These are the activations of a small neural network, seen along a few directions. Each row is one input.
In each table, some parts of the input vary, and every possible input appears once, in random order.
Descriptions start from the smaller parts, as in this example, which fits no table here: one of 6 places along a line, together with either a single point or one of 9 places around a ring or (one of 2 separate values, together with one of 8 places around a ring).
Shared parts are said once, and a part with two or three values counts as separate values.
In the rows, zero is written as 128.

Other details of the inputs vary at random and push rows far along three fixed directions, the same in every table; ignore that.

A family of inputs:
r1: [116 119 122 123 116 140 121 110 112 117 139]
r2: [111 165 113 114 108 143 120 132 111 114 117]
r3: [126 121 129 122 117 137 132 113 124 114 117]
r4: [131  86 103 149  98 149 144 120  88 161 138]
r5: [137 114 137 119 127 131 140 134 137 158 139]
r6: [135 127 121 134 124 130 144 132 139 135 121]
r7: [116 153 122 105 113 119 138 140 108 133 122]
r8: [141  49 126 149 113 144 137 122 102 162 166]
r9: [121 158 122  93 112 119 148 144 122 144 122]
r10: [114 170 109 124 117 136 134 130 112 129 102]
r11: [133 141 139 126 150 110 122 127 160 106 114]
r12: [139  95 148 141 150 122 115 127 146 121 150]
r13: [142 106 148 135 149 117 130 123 167 124 122]
r14: [131 137 136 148 153 129 114 120 154 109 111]
r15: [120 159 117  96 104 117 153 141 116 143 114]
r16: [134  92 145 145 144 134 110 116 138 136 142]
r17: [145  97 152 131 148 110 127 124 159 120 138]
r18: [115 168 108 128 115 134 133 132 107 125 101]
r19: [128 100 104 180 130 140  68 112 117 122 157]
r20: [135 100 162 113 145 129 126 114 156 110 129]
r21: [126 140 153 128 159 123 107 126 155 119 122]
r22: [123 148 127 100 111 119 153 136 108 139 112]
r23: [138 128 142 137 153 117 117 133 155 110 145]
r24: [144  49 126 146 113 146 142 130 105 166 169]
r25: [139 106 156 131 159 124 132 116 161 123 117]
r26: [121 132 152 118 144 121 120 105 148  93 120]
r27: [129 102  91 194 130 142  54 113 111 109 170]
r28: [126 147 158 121 160 117 111 131 156 115 115]
r29: [138 112 163 132 155 127 131 135 160 131 133]
r30: [111 168 125 102 117 125 132 137 110 138 108]
r31: [133  95  97 148  99 148 151 127  87 152 138]
r32: [130 115 157 120 142 125 118 111 154  98 118]
r33: [129 115 130 123 122 128 138 137 115 143 142]
r34: [131 113 118 127 110 135 150 142 107 151 149]
r35: [132 112 142 117 131 135 145 133 133 160 137]
r36: [123 128 119 126 118 142 138 114 119 113 121]
r37: [130 146 127 121 129 129 133 140 139 141 133]
r38: [134 138 140 128 150 108 120 127 154  99 115]
r39: [116 165 113 116 115 130 137 130 115 134 102]
r40: [131 126 131 119 119 141 140 121 130 112 113]
r41: [139  47  91 181  98 146 112 114  83 150 179]
r42: [130 137 121 113 117 125 164 141 116 133 113]
r43: [142  75 145 121 123 127 159 128 123 154 137]
r44: [125 142 150 123 152 110 109 129 145 104 121]
r45: [130 123 137 100 113 127 161 139 128 167 128]
r46: [ 99 172  86 179 130 148  36 105 103  65 138]
r47: [133 120 132 121 127 124 148 128 123 131 116]
r48: [128 131 151 128 155 119 115 118 150 117 114]
r49: [122 149 154 123 158 116 106 125 158 114 114]
r50: [129 129 151 132 155 118 108 119 149 110 113]
r51: [129 124 128 106 107 127 159 134 121 163 122]
r52: [137 143 138 133 156 108 125 130 159  94 115]
r53: [146  96 136 153 145 131 116 129 151 127 161]
r54: [103 161 100 119 103 144 115 121  93 116 130]
r55: [112 142  59 184 100 145  56 123  72 114 161]
r56: [134 117 126 129 123 125 140 125 119 128 121]
r57: [126 148 105 135 111 135 136 131 118 139 116]
r58: [123 142 147 120 147 124 120 107 150  88 111]
r59: [124 154 121 101 114 126 146 142 123 153 126]
r60: [132 105 140 123 126 131 142 126 129 151 126]
r61: [124 138 117 114 112 122 142 142 112 142 141]
r62: [121 150 115 101 106 120 146 141 112 144 130]
r63: [109 162 108 109 105 143 115 127 103 115 117]
r64: [143  86 122 168 142 133 115 118 129 111 139]
r65: [123 146 125 116 119 128 145 146 115 139 132]
r66: [108 185 117 118 121 135 124 142 115 134 113]
r67: [146  82 143 125 124 129 165 127 146 160 132]
r68: [120 159 114 104 109 121 154 137 106 131 105]
r69: [118 176 110 117 115 134 128 142 116 143 121]
r70: [114 161  83 176 129 125  56 114 109  81 126]
r71: [142 120 126 124 125 122 155 136 139 130 126]
r72: [127 140 147 120 152 105 116 131 153 107 128]
r73: [129 127 134 115 120 140 157 142 126 164 133]
r74: [133 117 138 116 125 119 147 131 140 147 126]
r75: [136 111 145 111 129 117 151 132 128 136 125]
r76: [142 119 135 140 149 121 128 127 161 113 125]
r77: [111 180 113 117 118 128 125 144 108 126 119]
r78: [140 128 142 136 151 118 116 134 158 112 144]
Description of these inputs: one of 6 places along a line, together with either one of 2 separate values or one of 11 places around a ring.
The inputs of r23 and r41 match in every part but the place on the line of 6. If r37 is changed in the same way as r23 into r41, which row does it become?
Answer: r74
The inputs of r58 and r46 match in every part but the place on the line of 6. If r11 is changed in the same way as r58 into r46, which row does it become?
Answer: r53
Which other rows agree with r8 in the place on the line of 6? List them by row number.
Answer: r1, r7, r9, r16, r19, r20, r30, r44, r45, r49, r62, r72
Which other rows does r11 become when the place on the ring of 11 takes its other values? List them by row number.
Answer: r4, r13, r25, r38, r39, r47, r56, r67, r68, r70
Which other rows agree with r10 in the place on the line of 6? List them by row number.
Answer: r6, r14, r18, r31, r36, r40, r42, r52, r57, r64, r71, r76

A family of inputs:
r79: [127 135 126 124 127 132 131 132 133 138 135]
r80: [122 127 130 126 127 132 122 128 117 135 132]
r81: [127 129 129 117 123 125 127 133 124 127 136]
r82: [123 133 129 119 125 134 130 128 130 134 135]
r83: [131 129 122 130 123 128 144 129 127 122 122]
r84: [124 128 124 126 122 134 130 126 120 119 134]
r85: [126 128 122 134 126 131 129 123 117 126 117]
r86: [136  70 134 176 146 144  81 100 141 111 166]
r87: [130 131 118 134 122 131 138 123 130 127 118]
r88: [130 135 123 130 126 131 131 133 133 140 135]
r89: [132 124 121 126 121 125 135 128 123 121 122]
r90: [123 128 129 120 121 133 129 126 122 123 138]
r91: [130 131 121 133 128 116 128 137 125 142 129]
r92: [121 127 137 118 125 130 127 125 120 133 128]
r93: [130 128 122 127 123 134 140 123 130 128 121]
r94: [122 126 131 126 126 133 126 123 117 128 124]
r95: [130 125 122 125 120 127 131 126 120 120 126]
r96: [122 128 129 125 123 139 121 128 123 137 131]
r97: [125 130 124 126 127 121 121 132 121 136 133]
r98: [125 134 132 123 131 127 129 134 124 139 128]
r99: [128 125 131 114 120 126 136 129 124 124 129]
r100: [130 128 130 123 124 134 142 125 131 133 112]
r101: [126 128 129 127 127 130 133 124 118 128 119]
r102: [127 128 130 124 124 136 134 123 126 130 116]
r103: [133 134 120 131 125 119 129 142 128 134 132]
r104: [122 126 134 115 122 122 126 124 121 131 132]
r105: [128 130 122 129 127 119 124 134 122 139 132]
r106: [124 128 128 119 119 127 121 127 119 122 137]
r107: [130 136 122 130 127 128 132 138 126 131 138]
r108: [131 125 125 127 125 119 141 126 126 128 114]
r109: [125 132 131 117 126 130 134 133 127 127 137]
r110: [132 139 121 133 127 128 133 137 136 142 131]
r111: [129 128 125 125 123 132 140 127 123 120 129]
r112: [132 127 120 129 122 123 137 129 125 121 119]
r113: [154  68 166 142 162 125 133 125 171 125 158]
r114: [126 126 118 134 121 138 128 119 122 125 129]
r115: [131 135 120 140 127 132 124 136 129 143 126]
r116: [132 134 114 142 126 128 127 139 124 132 139]
r117: [132 130 124 124 124 121 132 139 127 133 135]
r118: [151  69 152 153 156 123 110 122 159 119 159]
r119: [137 157 197  73 179  86 157 133 201  97  85]
r120: [124 125 135 119 123 137 133 124 127 133 122]
r121: [123 131 125 124 122 136 129 121 126 126 129]
r122: [122 125 126 122 122 125 125 123 118 127 127]
r123: [129 133 132 125 132 124 134 137 126 143 126]
r124: [130 128 120 138 123 135 132 123 126 130 112]
r125: [129 135 126 132 128 133 124 133 129 141 127]
r126: [130 128 122 129 124 131 140 128 125 120 125]
r127: [132 133 130 130 132 122 137 140 128 146 124]
r128: [123 127 129 120 124 123 123 129 120 134 134]
r129: [102 205 112 168 164 123  25 116 142  61 108]
r130: [128 123 120 129 124 123 132 123 120 126 119]
r131: [128 125 121 138 126 129 133 124 120 129 115]
r132: [119 130 133 121 121 137 122 123 123 132 127]
What do these inputs look like to the network?
Answer: one of 6 places around a ring, together with one of 9 places along a line
The inputs of r91 and r103 match in every part but the place on the ring of 6. If r130 is changed in the same way as r91 into r103, which row does it become?
Answer: r89
Which other rows does r129 become when the place on the ring of 6 takes its other values? List them by row number.
Answer: r79, r97, r98, r113, r118
Which other rows does r96 become when the place on the line of 9 takes its other values? List them by row number.
Answer: r100, r102, r115, r120, r124, r125, r129, r132
